These are the activations of a small neural network, seen along a few directions. Each row is one input.
In each table, some parts of the input vary, and every possible input appears once, in random order.
A made-up example of a description, with smaller parts first: one of 5 places around a ring, together with either a single point or (one of 2 separate values, together with one of 4 places along a line) or one of 11 places along a line.
Shared parts are said once, and a part with two or three values counts as separate values.

Other details of the inputs vary at random and push rows far along two fixed directions, the same in every table; ignore that.

A family of inputs:
r1: [  1.6   9.8   1.9  -4.7   6.1   3.6  -0.3   8.7   4.3   2.4 -18.6 -11.5]
r2: [-18.5 -17.2   6.9  35.9  -1.4 -14.0  -2.8  -4.0   2.1  -2.5  25.9 -13.6]
r3: [-6.2  1.2  1.4  1.8  1.3 -1.7 -3.8  1.5 -0.8 -7.8 -8.1 -7.0]
r4: [  3.5   5.6   7.8   5.0   7.5   2.4   2.2   4.1   5.8  -0.2  -6.6 -10.1]
r5: [  8.1  -3.6  -9.9 -13.0  -8.1   5.9   9.3  -6.5 -13.9   8.7  22.5  20.6]
r6: [  4.8   1.6   2.7 -16.1  -2.1   2.6   7.2   5.0  -4.7 -10.3  -0.9 -15.3]
r7: [-39.4 -20.3  20.3  76.1   7.9 -30.6   2.0  10.1  16.6  -6.0  40.7 -62.9]
r8: [  6.1  12.6  -3.2 -25.5   1.1  -0.3 -11.5  17.5  16.7  -3.4 -41.4 -24.3]
r9: [ 4.4 -0.8 -5.0  7.4 -0.5  5.5  5.3 -8.4 -2.5 20.9 18.9 26.3]
r10: [  6.5   8.8   3.9  -6.7   6.1   1.9  -0.8   2.7   6.5  -4.6 -17.4  -9.2]
r11: [ -2.2  -1.1   5.9   1.4   2.0  -0.1  -2.6   4.3   2.5 -15.1  -5.8  -4.2]
r12: [ 3.0 -5.0 -6.6  0.4 -7.7  5.5 -0.3 -8.9 -7.3  6.6 14.7 35.1]
r13: [ -2.5   4.7   1.1   3.9   5.2  -1.9   0.9   1.5   1.4  -0.1  -9.0 -10.0]
r14: [ -2.6   6.1   0.1  -3.5   3.0  -2.2  -2.7   1.3   0.8  -4.1 -14.0  -8.2]
r15: [  3.8  -3.0  -8.0  -0.8  -6.5   5.1  -0.5 -12.9  -6.4  10.8  14.7  34.6]
r16: [  3.4   4.1  -2.4 -21.2  -2.5   3.7   5.3   7.5  -6.3  -7.9  -9.0 -14.9]
r17: [  3.8  -1.7  -7.6   1.5  -3.7   2.5   2.4 -15.0  -5.3  15.4  17.2  32.4]
r18: [  7.9 -10.2  -4.9  -8.5  -6.4   4.1   9.3  -7.8 -15.9   8.3  22.3  15.5]
r19: [  0.2   4.5  -0.8 -13.7  -1.0   3.6  -5.4   8.7  -0.7 -11.8 -21.5  -0.8]
r20: [ -1.4   1.0   5.1   1.5   3.1  -0.7  -3.3  -0.2   2.8 -11.7  -6.2  -6.9]
r21: [  2.7   5.8   4.4  -3.2   4.6  -1.3  -2.2  -0.7   4.0  -7.6 -12.1  -8.0]
r22: [  4.9   7.5  -3.1 -29.5  -5.7   2.7 -15.3  19.9  11.4 -14.1 -41.2 -14.0]
r23: [  4.7  -1.0  -7.1   4.7  -1.5   3.5   5.0 -12.7  -3.4  18.9  18.0  29.4]
r24: [  3.3  -9.3  -2.9   6.9  -0.9   0.2   2.6 -15.7  -7.6  15.4  17.0  27.1]
Each input here is: one of 4 places along a line, together with either a single point or one of 5 places along a line.
- Changing only the place on the line of 4 turns r20 into r2. The same change can be made to r21. Which row results? => r24
- Which other rows agree with r14 in the place on the line of 4? List them by row number. => r1, r3, r13, r16, r19
- Start at r12 and move only the place on the line of 5, one step at a time. The first step leads to r15. Which rows follow, in order? => r17, r23, r9
- Start at r5 and move only the place on the line of 4, one step at a time. The first step leads to r18. Which rows follow, in order? => r16, r6

A family of inputs:
r25: [ -7.6  18.1   9.6  30.9  27.7 -14.4  -0.6   1.3  18.0  -4.2 -22.2 -39.4]
r26: [-13.6   5.1   7.6   2.6  -4.1  -6.5 -17.9  35.6  36.7 -29.7 -28.6 -29.4]
r27: [-12.3  -8.0   9.5  15.5  -9.0 -12.2   4.2   0.8   1.7 -18.4  40.2 -39.1]
r28: [ 11.2 -30.6   5.5  13.1   2.8  20.6   1.1 -28.1 -27.7  20.8  30.3  89.8]
r29: [-11.4  17.1  15.4  24.9  18.8  -6.3  -6.0   5.0  19.8 -29.0 -25.9 -36.5]
r30: [-11.0   6.9  16.3  14.8  14.6  -8.4 -11.5   8.2  18.7 -33.1 -35.7 -29.1]
r31: [ 26.4  28.3 -12.9 -48.1  -7.8  26.5  -9.2  15.0  18.4   2.0 -42.2  39.8]
r32: [-21.7 -33.7  12.2  52.9  -0.6 -15.3  -1.9   4.6  10.7  -6.7  44.5  19.9]
r33: [-13.3  18.0  11.9  -9.6   9.6 -11.4  10.1   8.2  -2.5 -27.5 -21.2 -56.3]
r34: [  1.4  -6.5   4.2 -11.1 -12.5  -7.5  -5.2   9.9   4.2 -27.3   3.6 -33.8]
r35: [-40.3   4.7 -18.2   1.1 -13.1 -21.3 -38.8   8.0   7.7  -7.2 -40.3 -38.7]
r36: [ -3.3  -7.1  -5.5 -17.7 -14.2 -12.0  -7.6  36.2   9.8 -35.5 -16.3 -35.8]
r37: [-14.0   5.9  -7.0  -2.9  -5.2 -11.8   7.1  30.9  12.9  -6.4   7.0 -49.5]
r38: [ 30.5   7.7  -5.6 -11.2   6.5  31.3   6.4 -23.3 -21.4  44.1  -0.3  74.9]
r39: [-10.3  19.8  13.1  31.2  23.7 -10.2  -1.9   0.4  18.5 -18.6 -19.2 -38.4]
r40: [-12.6 -18.8   6.5  67.7   2.3 -16.7  13.3  -5.5   3.7  40.4  56.7  15.1]
r41: [ -9.8 -16.4  11.5  72.3  28.8 -17.2  16.7 -32.1  -7.8  34.0  42.2  14.3]
r42: [ -1.1  18.4   8.9   0.8   1.7  -3.9 -14.1  18.8  41.3 -11.1 -23.1 -50.3]
r43: [-12.5 -17.9  16.5  36.0  -2.1  -8.3  -8.9  -1.8  20.5 -10.8  25.9  -7.4]
r44: [ 23.4  -7.3 -11.5 -21.6  -2.1  33.2  25.0 -40.3 -52.4  32.7  46.9  84.8]
r45: [ 18.3 -25.2 -13.2  -2.7   1.2  24.6  26.4 -36.5 -42.5  53.3  44.2  63.6]
r46: [-17.2 -29.6  -6.7  46.3  -2.5 -14.4  27.5  -8.1 -11.2  31.2  72.8   2.9]
r47: [ 38.4  25.0  -8.5 -44.3   0.9  19.4  -7.4   1.0  16.6  24.8 -36.2  23.9]
r48: [ -6.3   0.2   1.8  -5.7  -3.3 -12.0   3.4  14.2  12.4  -3.4  11.0 -56.2]
r49: [-13.2  -3.4  -1.0   1.4 -12.3 -13.7  -1.4  28.8   9.6 -33.6   3.3 -41.4]
r50: [-38.1 -27.3 -19.6  50.9 -19.1 -30.9 -14.4 -39.7  -7.6  26.0  60.2  25.1]
r51: [-13.8 -11.2   5.2  67.2   1.9 -11.7  14.0  -6.9   5.1  28.2  63.2  17.4]
r52: [-17.3  -4.4   6.6  57.8   1.1  -8.1   9.0  -0.4  15.1   7.6  50.0   3.5]
r53: [-43.2  10.7 -14.8  12.9   1.8 -39.7 -21.4 -13.1   2.9 -13.6 -39.4 -34.1]
r54: [ 31.1  16.9 -15.3 -69.0  12.3  14.2  13.8  -7.3 -15.6  19.5 -57.6  12.2]
r55: [ 30.5  -0.8 -11.8 -54.5 -10.1  33.3   1.9 -11.9 -34.4  -0.5 -14.7  55.2]
r56: [-12.3 -22.8   6.6  40.0  -5.5 -11.0  20.2 -23.3 -15.8   9.8  88.7   1.0]
r57: [-12.2  13.9   6.3  -8.7  14.3 -13.8  12.6   8.8  -0.3 -13.8 -24.9 -58.8]
r58: [-14.0 -44.0   9.8  48.7  -4.6  -5.6  11.8 -21.0 -35.4  -7.1  64.0  16.0]
r59: [-12.0  16.2  -5.5 -16.7  -8.2  -9.1   0.3  35.8  16.4 -22.3  -4.9 -54.9]
r60: [ 34.1  32.4  -7.7 -56.5   2.4  38.4 -11.3   3.5   0.5  10.8 -60.6  38.0]
r61: [  1.0  -2.2  -2.8 -18.4  -3.1 -12.3  -0.2  19.5  17.5   6.2 -15.6 -63.6]
r62: [-16.2   2.6   8.7   0.6  -0.5  -0.1  -1.6  14.6  -7.5 -29.3  -1.7 -47.5]
r63: [ 35.9   3.3  -7.0 -20.1  -5.0  31.6   3.6 -31.8  -5.5  27.6  18.6  86.7]
r64: [-10.5 -19.7  17.3  18.5  -1.7 -14.1 -19.0  15.8  27.1 -21.1   0.4 -23.0]
r65: [ 27.9  11.0  -0.2 -50.4  10.9  16.6 -14.5   2.3   0.4 -12.0 -65.9  39.7]
r66: [ 13.8  -7.4   2.3  17.2   2.8  30.0  10.1 -34.8 -25.3  25.9  34.0  84.7]
r67: [ 22.6   8.6   0.1 -42.1  -1.2  32.5 -14.5   2.9  -1.6  -0.5 -45.5  46.1]
r68: [ 37.9  12.2  -8.9 -78.2  -4.1  19.9   0.9  -1.6 -24.5 -18.4 -63.4  36.9]
r69: [-19.0 -19.4   0.2  46.3  -9.6 -10.2  23.4  -8.6 -17.5  -1.2  85.5  12.7]
r70: [ -9.5   7.8   2.0 -15.8   4.2   0.8   1.1  21.1  -0.6  -8.8 -20.8 -57.7]
r71: [ -9.1  -0.3  13.1   1.4   1.0 -10.2   8.8   1.1 -11.7 -33.7 -10.8 -30.9]
r72: [ 32.6  19.7  -5.4 -46.8   6.1  24.8 -11.1  10.3  -0.3  35.2 -64.3  25.8]
r73: [-16.1  10.3  16.1   6.4   5.1 -12.3  10.7   3.6  -9.1 -34.8  -6.0 -44.6]
r74: [-33.0  14.7 -29.9 -11.4 -23.7 -25.6 -34.6  19.8  22.8  -5.4 -35.7 -24.8]
r75: [ 46.3 -10.0 -15.5 -62.3 -17.3  22.9   0.6 -13.4 -23.1   5.4  -4.8  60.0]
r76: [ 44.3  18.4 -10.3 -53.3   0.1  18.1  -8.6   3.4  12.2  39.7 -45.6  30.8]
- Describe the family of inputs behind these rows. => one of 4 places along a line, together with either a single point or (one of 2 separate values, together with one of 6 places along a line)
- Changing only the place on the line of 4 turns r25 into r38. The same change can be made to r68. Which row results? => r58
- Changing only the place on the line of 4 turns r62 into r69. The same change can be made to r55. Which row results? => r49
- Change only the choice among 2 separate values in r46. List by row number the other rows that result. => r40
- Which other rows agree with r43 in the place on the line of 4? List them by row number. => r27, r34, r42, r47, r48, r50, r56, r61, r63, r64, r75, r76
- Change only the place on the line of 4 in r59. List by row number the other rows that result. => r33, r44, r56
- Start at r52 and move only the place on the line of 4, one step at a time. The first step leads to r42. Which rows follow, in order? => r60, r39

A family of inputs:
r77: [ 38.6   1.3   3.7 -14.0   9.1  33.7   3.9 -19.0  -9.1  21.8 -12.3  80.5]
r78: [  5.7  22.1  -2.7 -48.8   2.7  10.4   3.9   8.3  -7.4 -18.1 -46.8 -31.0]
r79: [  9.8  -0.8   4.8  28.1  16.4   6.5  15.5 -28.8 -10.4  14.6  15.5  49.6]
r80: [ 18.2   0.9  -9.9 -19.1 -17.8  12.9  11.3   6.0  -3.0  13.8  32.1  23.4]
r81: [ 30.0  18.1  -1.0 -51.6   7.5  16.8   6.9   1.9 -11.2 -15.8 -34.8   6.8]
r82: [  4.5 -15.6  -3.8  -0.6  -9.3  -6.4  13.6  -6.8 -10.8  14.7  33.6   2.6]
r83: [  0.8 -25.0  26.2  35.5   7.4   4.4  13.7  -7.8 -14.9 -10.0  46.5   5.0]
r84: [ 12.3  36.1  -5.4 -45.4   7.5  11.3  -9.3   7.7   5.9   3.4 -72.2  -4.2]
r85: [-17.8  -4.1  -0.5  38.8  -0.8  -9.9  -3.1  12.6  29.1  11.5  28.6 -16.1]
r86: [-34.9  -9.0   1.0  36.3 -13.0 -27.3 -35.6   6.1  24.1 -25.0  -5.7 -27.4]
r87: [ 10.1  -4.7 -14.4 -16.9  -2.9   7.9  12.2 -16.3 -28.4  14.2  17.1  15.0]
r88: [-31.6 -10.8  -4.6  -7.1 -21.5 -21.9 -23.5  30.2   8.7 -49.3 -19.9 -41.7]
r89: [-21.1 -10.9   1.3  49.1   9.1 -15.4   0.9 -15.3  -5.9  23.1  32.0  -6.1]
r90: [-24.6   2.4   5.4  15.7   5.5 -23.0 -10.3  21.2  33.4   1.0 -13.7 -56.5]
- Describe the family of inputs behind these rows. => one of 2 separate values, together with either a single point or one of 6 places along a line
- Change only the place on the line of 6 in r78. List by row number the other rows that result. => r80, r81, r82, r83, r87
- Change only the choice among 2 separate values in r89. List by row number the other rows that result. => r87
